A small network was shown many inputs. Here are its activations along a few directions, one row for each input.
Each table varies a few parts of the input and shows all the possible inputs, shuffled.
A made-up example of a description, with smaller parts first: one of 2 separate values, together with either a single point or one of 11 places around a ring or (one of 6 places along a line, together with one of 8 places around a ring).
Shared parts are said once, and a part with two or three values counts as separate values.
In the rows, 128 means zero.

Other details of the inputs shift rows strongly along two fixed directions, in all tables alike. That doesn't count.

A family of inputs:
r1: [122 142 135  97 133 153 135  72 101 104 171 111 100 135]
r2: [110 129 142 104 134 124 131  69  99  81 196 118  77 152]
r3: [118 151 109 137  99  99 143 155 110 105 132 140 141 128]
r4: [123  92 100 113 139 191 117  95 126 192 111 100 159  62]
r5: [165 154 141 133 137  88 113 180 183 102 121 159 135 154]
r6: [155 126 125 100 157 140 121 116 124 140 131 113 135 124]
r7: [129 106  97 114 117 186 145 107  71 202 107  81 159  66]
r8: [147 166 155 158 125  66 102 190 194  76 122 169 137 167]
r9: [122 141 137 107 150 136 135  54  77  95 190 104  80 161]
r10: [141 119 116 140 142 130 116 126 156 148 111 140 148 110]
r11: [155 138 135 175 132  64 108 212 227 118  90 186 168 141]
r12: [125 108 112 101 149 178 129  73 104 170 124 100 144  86]
r13: [151 114 113 147 145 156 114 159 174 186  82 128 189  81]
r14: [125 136 131 116 141 153 133 101 122 122 140 118 116 107]
r15: [115 147 163 137  89  80 146 143 120  67 166 134  97 184]
r16: [130  94 126 157 123 129 110 202 154 161  56 202 155 116]
r17: [150 105  98 160 138 153 106 169 195 207  54 145 202  63]
r18: [128 138 158 169 103  78 113 224 169  76 103 232 107 181]
r19: [110 108 139 109 112 137 153  89  72 127 155  87 116 133]
r20: [ 91 166 169 124 107  60 144 111 115  33 195 131  28 235]
r21: [134 138 138 162 133  72 119 186 205 111 101 182 141 126]
r22: [109 140 154 116 111  95 147 107  95  53 176 112  56 192]
r23: [107 114 114 131 120 158 130 132 136 184  88 101 133 118]
r24: [137 132 119 129 144 150 122 103 126 141 131 116 132 123]
r25: [127 106 112 136 113 152 134 154 141 164  80 106 148 106]
r26: [116 138 131 114 110 116 153  97  61 110 170 102  96 139]
r27: [131 116 125  94 162 184 117  65  76 154 143  73 137 104]
r28: [111 119  88 104 119 158 150  90  51 155 136  92 148  91]
Description of these inputs: one of 2 separate values, together with either a single point or one of 5 places along a line or one of 8 places along a line.
The inputs of r28 and r3 match in every part but the choice among 2 separate values. If r11 is changed in the same way as r28 into r3, which row does it become? -> r13
Change only the choice among 2 separate values in r14. List by row number the other rows that result. -> r21

A family of inputs:
r29: [115 150 173 134 106  68 134 152 129  33 172 171  55 216]
r30: [143 140 141 145 119  84 123 173 172 116 114 129 146 146]
r31: [147 140 123 163 115  93 120 197 164 130  94 161 165 131]
r32: [115  97 113 173 110 103 116 193 190 173  55 183 167 104]
r33: [101 164 160 146 101  42 139 128 144  40 181 151  64 209]
r34: [145  87 104 106 190 225 102  68 153 226  92  78 170  55]
r35: [101 107 135 105 124 185 143  73  55 132 154  95  85 135]
r36: [134 143 109 142 123 105 128 149 142 121 123 143 160 108]
r37: [103  98 104 119 129 180 134  94 100 171 113 110 138  80]
r38: [113 129 144  94 130 151 147  68  71 107 176  74  78 160]
r39: [132 155 156 146 107  74 123 190 151  72 127 186 100 186]
r40: [135 110  95 144 130 133 123 147 136 183  87 136 188  79]
r41: [ 95 138 159  92 120 147 148  66  47  70 199 102  36 185]
r42: [132  81 104 138 132 177 122 152 156 235  42  89 194  65]
r43: [149 137 121 156 117  85 114 202 201 151  75 141 174 123]
r44: [130 172 135 151 108  43 129 160 179  61 153 153 124 161]
r45: [144 139 125 162 112  86 120 190 187 136  91 142 165 131]
r46: [166 122 131 153 168 132  82 179 222 152  75 197 171 108]
r47: [110  85 104 112 134 186 135  98  91 188 100 108 132  83]
r48: [131  99 104 162 119 123 112 191 173 187  51 183 189  86]
r49: [148 137 138  89 184 173 112  43 121 118 183  87 109 125]
r50: [124 133 119  97 137 145 143  67  79 126 166  77 109 123]
r51: [112 111 112 108 133 163 142  79  93 163 128  78 118 107]
r52: [115 190 170 155  90  13 141 154 172   4 194 171  61 216]
r53: [139 146 167 147 155  90  97 148 206  67 146 195  90 178]
r54: [110 127 132 103 126 160 142  84  87 140 145  71  98 139]
r55: [152 134 131 154 121  89 119 199 168 128  93 155 167 131]
r56: [134 135 134  98 134 138 138  90  89 112 167  83 112 144]
r57: [141 136 114 139 128 103 128 155 134 130 114 145 148 120]
r58: [126 103 130  98 137 188 134  98  64 152 129 102 123 113]
r59: [129 112 108 115 128 175 134 107  94 164 121 126 151  77]
r60: [110  80  95 100 136 225 141  61  68 210 115  79 149  46]
r61: [115 130 143  99 126 169 142  78  42  98 177 112  77 155]
r62: [120 154 153 161  99  63 131 174 172  78 131 150  99 188]
r63: [128 115  97  95 138 189 144  56  79 180 145  58 157  61]
r64: [159 166 157 125 170 103 102 114 164  60 180 161 102 168]
r65: [136 169 138 135 112  74 139 135 125  60 179 152 113 153]
r66: [134 118 117 139 124 122 123 166 139 145  91 167 144 115]
r67: [135 129 127  90 141 166 142  79  50 121 170  86 114 130]
r68: [120 173 159  88 126 119 150  68  38  36 231  97  46 198]
r69: [131 134 118 159 113  95 118 188 174 123  91 188 158 116]
r70: [152  99 113 150 125 137 110 209 172 187  43 172 191  94]
r71: [107 103 142 103 129 173 139  88  71 132 145  96  93 135]
r72: [118 117 109 109 134 151 137  74  93 158 144  82 140 101]
r73: [124 115  97 164 117 114 120 176 201 184  57 136 190  79]
Describe the family of inputs behind these rows. -> one of 5 places around a ring, together with either a single point or one of 8 places along a line
The inputs of r30 and r55 match in every part but the place on the ring of 5. If r43 is changed in the same way as r30 into r55, which row does it become? -> r68
The inputs of r71 and r42 match in every part but the place on the ring of 5. If r35 is changed in the same way as r71 into r42, which row does it become? -> r62
Change only the place on the line of 8 in r58. List by row number the other rows that result. -> r39, r48, r59, r61, r66, r69, r70
